These are the activations of a small neural network, seen along a few directions. Each row is one input.
Each table varies a few parts of the input and shows all the possible inputs, shuffled.
Descriptions start from the smaller parts, as in this example, which fits no table here: one of 8 places around a ring, together with either a single point or one of 11 places along a line or (one of 3 separate values, together with one of 6 places along a line).
Shared parts are said once, and a part with two or three values counts as separate values.

Other details of the inputs shift rows strongly along two fixed directions, in all tables alike. That doesn't count.

Table:
x1: [  4 -17  12 -13  -3  -8 -13  -1  22   1   2]
x2: [-10  25 -30  35  10  20  15   3 -32   1  -9]
x3: [ 15 -10  14 -19  16  -6 -12   8  13  -8  -1]
x4: [-21   3  24  30 -14  17   4  -1 -30  -3   2]
x5: [  4   8 -36  -1   1 -11  15   0   9   7   0]
x6: [ -6  10  23  23   5  15   1   6 -45  -7   6]
x7: [-18   5  25  33  -9  18   8  -1 -28   4   6]
x8: [ -1   0  23   5  -7  22   4 -10 -10   0   3]
x9: [-11  18 -27  29  -8  10  22   1 -17   2  -3]
x10: [  2   5 -35   1   1  -9  14   1  11   9  -4]
x11: [  1  -9  12 -21  -5 -13 -13  -3  17   1   7]
x12: [  9  -9  12 -17  12   2 -17   8  20  -3   3]
x13: [ 10  -8  13 -21  13  -6 -13   9  14  -3   4]
x14: [  5  -6  12 -20  -5 -12 -11  -2  18   0  12]
x15: [  3 -16  12 -13  -1  -7 -11  -2  23   3   2]
x16: [  6 -11  12 -18  -1 -13 -11  -2  17   5  12]
x17: [-10  -1  21  14 -13   5   6  -4 -24   1   1]
x18: [ 14  10 -35   0  19   1   5   2   3  -9 -12]
x19: [  2 -12  10 -20  -6 -13 -14  -3  15  -2   7]
x20: [  4  -8  15 -17  -3 -10  -7   1  23   1   5]
x21: [-12  -4  20  17 -11   8   5  -3 -22   4   0]
x22: [ 16 -10  14 -16  15  -2 -14   8  15 -10  -1]
x23: [ 11   2  15  -9  13  -1 -14   1  -8  -9   3]
x24: [  7  11 -37  -1  13   2   4   9   8   1  -8]
x25: [  6 -19  12 -14  -5  -7 -10  -4  21   0   1]
x26: [-16   5  25  29 -20  16   7  -3 -31  -3  -2]
x27: [  2   5 -36  -4  -8 -11  16  -3   5  -2  -9]
x28: [ 15  -4  15 -22  19  -8 -14   2  10 -10  -1]
x29: [ 5 -4 15 -6 10  3 -8 11  1  0  1]
x30: [ -1   4 -37   1  -5  -6   9   0  12   0  -8]
x31: [-17   7  26  33 -10  17   7   0 -28   6   6]
x32: [ -3   5 -36  -4  -3 -11  12  -1   7   0  -5]
x33: [ 11   9 -38  -5  12  -4   4   9   0   1  -1]
x34: [-13  13 -28  28 -12  10  21  -3 -21  -1  -9]
x35: [-13  14 -32  19 -10   3  24  -3 -22   0  -7]
x36: [ -6   9 -34  16  -3   1  15   0  -4   8  -8]
x37: [  0   9  21  17  10  16  -4   2 -24 -10  -4]
x38: [ 10   9 -33  -8   0   5  19  -8   8   5  -8]
x39: [ -4   7  21   6  15   8 -10  -1 -19  -6   0]
x40: [-14   4  22  16  -6   5   6  -1 -20   6   8]
x41: [-6 -2 17 -6 -4 -5 -1  0  5  0  8]
x42: [  4 -14  11 -22  -8 -12 -11  -6  15  -3   6]
x43: [ 7 -3 18 -9 -5 13  0 -9  7  1  2]
x44: [  2  -2  22  11  10  13  -5   7 -16 -10   1]
x45: [ 11  -7  15 -27   0   1  -2 -10  17   1   4]
x46: [  6  -2 -36   3  -6  -4  13  -3   9   1 -10]
x47: [  2 -11  13 -14  -2  -6  -8   0  26  -2   6]
x48: [  9  -5  13 -16  15  -1 -20   3  19  -2   0]
x49: [-10  -2  20   7  -8   1  -4  -3 -16   6   8]
x50: [-15   1  23  25 -15  11   4  -6 -39   3   7]
x51: [  9 -17  13 -14  -8  -8 -10  -4  21   0  -2]
x52: [  2  -9  15 -17  -2 -10  -7   1  23   1   4]
x53: [  0 -13  13 -18  -5 -11 -10   0  21  -1   1]
x54: [  7  -1  16 -14  -6   8  -2 -11  -1   2   8]
x55: [-11  -7  20  20 -11  12   3  -4 -19   0   1]
x56: [  5 -14  14 -19 -10 -10  -7  -2  20  -3  -3]
x57: [-7 -7 15 -2 -6  0 -6 -1  9 -1  1]
x58: [-24  10  25  24 -12  11   8  -1 -33   2   4]
x59: [-15   6  25  34 -10  18   7   0 -29   4   7]
x60: [ 10   8 -36   0  12   1   6  11   8   0  -8]
x61: [  3   2 -39  -3  -3 -12   7  -3   3   5  -1]
x62: [ 11  -5  13 -18  19  -4 -19   0  15  -5  -4]
x63: [  7  11 -36  -4  13  -1   6  10   6   3  -8]
x64: [  7  -4  13 -21  17  -6 -18   2  14  -1   3]
x65: [-5 -8 16 -3 -3 -4 -5 -1  5  7  1]
x66: [  3   3  13  -8  12   1 -17   1  -4   0   6]
x67: [  9  10 -37   2  20   3   1   0   5  -6 -12]
x68: [ -3 -12  15  -2  -9   2  -4  -4   7  -5   1]
x69: [-11  21 -30  21  -6   2  24   1 -18   3  -1]
x70: [-10  -5  17   5  -6  -1  -1  -2 -10   2   4]
x71: [-11   0  18   8  -9   5  -2  -1  -3   1   1]
x72: [  2   0 -38  -3  -2 -10  15  -4   4   4  -6]
x73: [  8  12 -39  -6  12  -3   2   7   1   2  -1]
x74: [ -1 -11  14 -18  -3 -11  -9   0  22   2   0]
x75: [  5   6 -35   1   0  -9  14   1  11   8  -4]
x76: [  1   8 -36   2  -2  -6  13   1  15   2  -5]
x77: [ -6   6 -34  14  -4  -3  16   0  -8   6  -8]
x78: [  0  18 -33  11  15   5   8   4 -10   4 -10]
x79: [  6   8 -37  -2  -1 -11  10  -1   6   8   3]
x80: [ -1   5 -36  -2   1 -11  13  -1   7   8  -5]
x81: [  6   6 -36   4   0  -5  12   1  14   6  -3]
x82: [  2  -2 -38   4  -1  -5   9  -1  10   3  -7]
x83: [ -8   3  23  12 -10   7  -1   0  -6   0   6]
x84: [  7   1 -37  -3  -8 -11  10  -5   2   4  -4]
x85: [-11  -5  23   7 -12   4   1  -3 -12  -1   0]
x86: [  0   2  23   5  11   6  -2   8 -21  -9   2]
x87: [ -5   9  20  18  12  17  -9   0 -22  -6  -4]
x88: [  7  -5  13 -22  14  -5 -15   8  15  -1   5]
x89: [ -1 -11  15  -2 -12   1  -3  -3   7  -5  -2]
x90: [ 12  -4  11 -21  18  -6 -24  -2  10  -6   3]
x91: [-4 -1 15 -6 -7 -5 -5 -1  3  1 11]
x92: [ -7  -2  20   5 -17   1  -1  -5 -17  -3   5]
x93: [ 12 -12  12 -16  12   1 -15   9  19  -4   2]
x94: [  8 -17  14 -17  -7 -11  -7  -3  18   2  -2]
x95: [ -6  13  26  25   9  18   2   3 -40  -7  -4]
Each input here is: one of 5 places along a line, together with either a single point or one of 6 places around a ring or (one of 2 separate values, together with one of 6 places along a line).
Changing only the place on the line of 5 turns x52 into x76. The same change can be made to x95. Which row results?
Answer: x37
Changing only the place on the line of 5 turns x16 into x7. The same change can be made to x61. Which row results?
Answer: x82
Changing only the place on the line of 5 turns x74 into x58. The same change can be made to x62. Which row results?
Answer: x39
Change only the choice among 2 separate values in x11. List by row number the other rows that result.
Answer: x49
Change only the place on the ring of 6 in x23. List by row number the other rows that result.
Answer: x6, x33, x66, x73, x90
Start at x8 and move only the place on the line of 5, one step at a time. The first step leads to x43. Which rows follow, in order?
Answer: x38, x45, x54

Table:
x96: [-17   6  16  24  -3  10   1   0 -22   6   3]
x97: [ -3   3 -19   1   2  -9   3   5   7   2  -3]
x98: [ 11 -20  23 -32  -1  -8 -15  -1  28   0   7]
x99: [  6   1 -17  -3  -3  -7  11  -2   6   2  -6]
x100: [  8 -20  43 -26   1  -8 -20   3  25   1  12]
x101: [ 4 -2  3  4 -1 11  0 -1  7 -1 -9]
x102: [-12   9  15  19 -11   9   2   1 -25  -2   4]
x103: [  2   2 -19  -3  -4 -10   7  -2   5  -3  -6]
x104: [  0   1 -21  -6  -3  -4   5   1   4  -2  -2]
x105: [-13   2  17  26  -4  19   5   3 -16  -6  -5]
x106: [  3   5 -20  -2  -2  -3   1  -4   6   3  -1]
x107: [-14   8  15  19  -6   8   4   4 -25   0   5]
x108: [  3 -17  56  -6   5   6 -27   5  -9  -5   7]
x109: [  6  -3 -19  -3  -1  -4  11  -3   5   2  -2]
x110: [  1   1 -21  -5  -2  -1   3  -4   5   2  -2]
x111: [ 8  1  2  2  9  2 -6  3 -4 -6  3]
x112: [  8 -16  22 -28   4 -12 -21  -2  30   2   9]
x113: [-11   9  17  16   6  12   0   3 -31  -1  -3]
x114: [  2  -2 -20  -2   0  -4   5  -7   5   2  -2]
x115: [  2   2 -19  -1  -3  -7   5  -7   6   1  -6]
x116: [  2  -2 -20  -3  -1  -8   7  -2   4  -2  -2]
x117: [  6   4 -19  -3  -3  -3   7   1   6   3   0]
x118: [  7  11 -18  -4  13   0   3  -1   5  -4   0]
x119: [  6  10 -17  -8  11  -1   4   1   1  -1  -5]
x120: [-13   6  18  24  -4  10   6   5 -22   6   3]
Describe the family of inputs behind these rows.
Answer: either one of 2 separate values or one of 5 places around a ring or (one of 3 separate values, together with one of 6 places along a line)
Change only the place on the line of 6 in x109. List by row number the other rows that result.
Answer: x98, x99, x100, x117, x120

Table:
x121: [  3  -7  -8  -7   1 -15  -7  -4   8  -1   2]
x122: [-13   2   4  27   0  14   4   0 -21   1  -8]
x123: [  0   6 -12   3  -4  -3   5   4  -7   9   5]
x124: [  0  -2 -25 -11  -2 -10   2  -5   5   1   1]
x125: [ -1  -1 -17  -2  -5   0  11   2   8  -5  -5]
x126: [  6 -24  53 -26  -7  -1 -24 -13  23  -3   4]
x127: [  1   3 -19  -6  -2  -5   9   0   1   6   7]
x128: [ -5 -19  49   5  -8   3 -18  -6  -1  -5   6]
x129: [  2 -11  -8 -10  -6  -2  -2  -6  14  -2  -2]
x130: [  9   3 -19  -9  -3   1  12  -7  16   5  -4]
x131: [-10   0  18  16 -11  16   9  -1 -17   3   6]
x132: [-11   6   5  23 -12  11   9   6 -21  -1  -4]
x133: [  2 -22  40 -13  -9  -1 -23  -2  14  -1   4]
x134: [  0 -14  43 -18  -6 -10 -20   6   8  -2  10]
x135: [  3 -10  44 -14   7   5 -23   4  19  -8   5]
x136: [ -9   1  19  23   1  16   5   5 -17   5  -1]
x137: [  6   7  19  10  11  14  -2   2 -41 -11   0]
x138: [ -8  14   9  14  -7  10  13  -7 -26   8   6]
x139: [ -7   5   6  24 -12  15  10   3 -21   6   2]
x140: [  8   7   7  17   8  22   5   2 -35 -12  -8]
x141: [ -9  11  -3  10  -7   4   8 -12 -22   3  -1]
x142: [  5  -8  -8 -10   9  -7  -2   7  23  -3 -10]
x143: [  7  12 -22  -8  14  -2  -1   4  10   5   4]
x144: [  0   5  -1  -5  10  -1 -12  -2   2   0   3]
x145: [  8 -14  16  -6  -2  -4  -6  -1  17   1   6]
x146: [  5   4 -19  -8  -4  -3  11  -5  15  -3 -10]
x147: [  4   8 -19 -14  -1 -11   8  -4   9   0  -3]
x148: [  7   1 -22  -4   3 -13   5   1   8   5   5]
x149: [  3  -7 -11 -14  10 -13 -10   1  15   3  -4]
x150: [ -4   3 -14   4  -6  -6  -1   0  -9   4   0]
x151: [ -8   5  -4  23  -7   4  12   2 -13  -5  -5]
x152: [  5   2 -21  -6  12  -8   3   7  10   8  -1]
x153: [  3  -4  -9 -15  11 -15  -5   8  17  -1  -4]
x154: [  0   2 -23 -11  -1 -12   7   2   7  -2   1]
x155: [  6   9 -17   2  10   9   3   3  10   3  -1]
x156: [  0   4 -18   1   0 -14   6   3   2  -3  -1]
x157: [  4  12 -21  -9  13  -6  -2   6  11  -3  -1]
x158: [-10  11   5  24   2  20   0  -2 -20  -2  -3]
Describe the family of inputs behind these rows.
Answer: one of 2 separate values, together with either a single point or (one of 3 separate values, together with one of 6 places along a line)
Change only the choice among 3 separate values in x156. List by row number the other rows that result.
Answer: x121, x148
Change only the choice among 2 separate values in x133. List by row number the other rows that result.
Answer: x150
